A small network was shown many inputs. Here are its activations along a few directions, one row for each input.
Each table varies a few parts of the input and shows all the possible inputs, shuffled.
A made-up example of a description, with smaller parts first: ring(8) and (point or (values(2) and line(4)) or line(11)).
Shared parts are said once, and a part with two or three values counts as separate values.
(in the rows, 128 means zero)

Rows:
r1: [122 118 106 136 147 166 108  88 169 148 111 150 147  90 145  96]
r2: [176 119 127 126 114 141 133 134 163 126 113 166 140 140 159 107]
r3: [145 137 128 133 112 132 155 161 134 132 129 127 155 170 133  99]
r4: [ 85 100 135 117 157 115  83 112  90 119 134 129  90  66 101 140]
r5: [ 91 139 100 141 144 151 130 104 135 160 123  97 174 131 126  94]
r6: [122 101 139  95 115  84  92 165  55  94 125 117  88 135 100 200]
r7: [205 120 143 159 100 131 158 148 145 106 151 143 167 172 158 114]
r8: [ 77 137 148 129 161 117 100  76 104 118 144 132  45  79 114 157]
r9: [ 94 107 129  69 124  86 100 165  76 116 107 113  86  96  85 197]
r10: [107 111 147  81 131  92 118 162 107 118 119 137  83  81  98 149]
r11: [116 155 116 148 154 169 122  57 183 150 121 155 107 101 159 111]
r12: [165  99 146 124 101  73  96 167  55  72 152 112 104 159 107 215]
r13: [104 163 129 156 151 171 139  69 171 152 130 135 118 109 149  97]
r14: [181 136 124 157 103 115 164 151 124 114 152 108 183 203 145 126]
r15: [ 65 131 131 116 150 107  82  82  72 115 131 109  49  93  99 205]
r16: [218 114 132 151 102 130 138 134 160 108 141 163 154 163 167 126]
r17: [111 147 110 109 120 129 165 153 148 157 107 103 165 144 122 104]
r18: [137 104 158 107 122  90 109 162  86  95 138 143  85 121 114 152]
r19: [ 95 135 109 143 145 158 126 112 141 157 127 112 160 118 120  86]
r20: [116 142 118 110 120 135 161 162 155 154 111 120 151 132 117  97]
r21: [182 100 164 137 108  78 114 163  86  73 166 138 102 146 122 170]
r22: [188 131 133 159 101 120 160 160 131 111 156 125 170 192 141 119]
r23: [133 131 128 110 119 146 159 150 169 148 103 138 150 112 133  91]
r24: [ 88 173 121 157 152 161 140  80 157 159 135 116 119 130 133 102]
r25: [163 125 138 133 111 142 152 149 148 126 123 146 153 149 150  94]
r26: [140 141 119 132 112 126 159 152 127 135 125 110 169 182 137 107]
r27: [ 73  95 119 104 148 107  68 116  59 118 121 106  92  82  89 189]
r28: [ 83 177 112 155 150 154 144  73 151 162 131 101 135 143 136 110]
r29: [145 125 117 104 123 145 140 135 182 146  94 158 138 104 142 105]
r30: [111 124 117 142 144 168 124 101 155 150 120 130 159  98 136  81]
- Describe the family of inputs behind these rows. => line(5) and (values(2) or line(4))
- Changing only the line(5) part turns r3 into r19. The same change can be made to r26. Which row results? => r5
- List by row number the other rows that have the line(5) part in common with r13. => r8, r11, r15, r24, r28

Rows:
r31: [172 141 136 170 126 141 133  91 150 113 152 147 125 156 164 128]
r32: [ 71 154 112 131 150 144 134 101 135 159 123 100 133 114 114 113]
r33: [119 136 120 141 146 169 126  85 175 151 117 151 132  97 150  88]
r34: [178 103 154 132 116 108 114 142 118  91 146 160 101 126 138 149]
r35: [172 138 106 115  82 134 207 221 164 157 106 103 243 208 134  60]
r36: [ 77 138 116 108 148 146 130 113 149 160 105 123 124  83 115 105]
r37: [ 79 117 124  83 134 110 112 152  98 136 103 115 105  97  95 145]
r38: [175 117 152 154 115 105 120 131 101  88 162 138 112 158 139 157]
r39: [ 74 132 121 105 134 109 117 142  83 134 121  92 113 126  93 155]
r40: [126 112 134 118 119  93 110 150  75 103 139 107 114 139 105 180]
r41: [130  99 135  95 120  93 105 161  91 106 122 130 104 109 105 169]
r42: [175 126 139 148 125 144 126 103 165 116 134 169 115 123 162 122]
r43: [115 152 116 164 149 167 131  73 162 150 135 130 141 128 150  94]
- Describe the family of inputs behind these rows. => point or (values(2) and ring(6))

Rows:
r44: [133 142 131 159 137 146 133  92 140 129 142 131 132 139 150 112]
r45: [ 95 112 122  91 130 116 118 146 108 133 104 119 118  96 104 141]
r46: [108 132 133 112 123  98 128 151  89 117 133 103 111 140 103 162]
r47: [120 156 117 144 127 147 162 123 152 153 128 111 157 155 135  98]
r48: [108 137 107 124 137 154 148 120 162 161 110 124 158 115 130  85]
r49: [219 127 132 146  87 133 176 172 176 121 131 145 197 189 165  86]
r50: [108 115 135 100 137 123 106 129 120 128 113 138  97  82 116 145]
r51: [136 140 124 145 137 150 127  92 157 134 127 147 122 126 151 115]
r52: [117 121 131 133 129  98 103 130  78 106 149 103 109 137 106 178]
r53: [123 147 118 159 131 152 137 102 135 139 138 111 153 153 138 118]
r54: [219  94 149 120  80  88 146 211 100  82 143 146 151 185 134 150]
r55: [ 95 121 126 100 130 108 113 152  95 128 115 109 118 121 102 145]
r56: [118 140 119 130 144 157 135 105 172 153 117 144 138 101 141  93]
r57: [129 113 137 120 132 109  98 117 106 108 133 142  83 109 122 169]
r58: [125 136 127 141 140 155 128  99 163 138 125 147 122 106 142 100]
r59: [128 115 144 134 134  99 102 118  86 100 152 125  92 124 118 168]
r60: [107 146 110 132 134 151 144 124 152 160 118 117 161 137 131  85]
r61: [117 110 142 115 133 119 100 123 112 114 126 142  84  89 115 152]
- Changing only one part turns r51 into r57. The same change can be made to r56. Which row results? => r50
- Describe the family of inputs behind these rows. => values(2) and (point or ring(8))
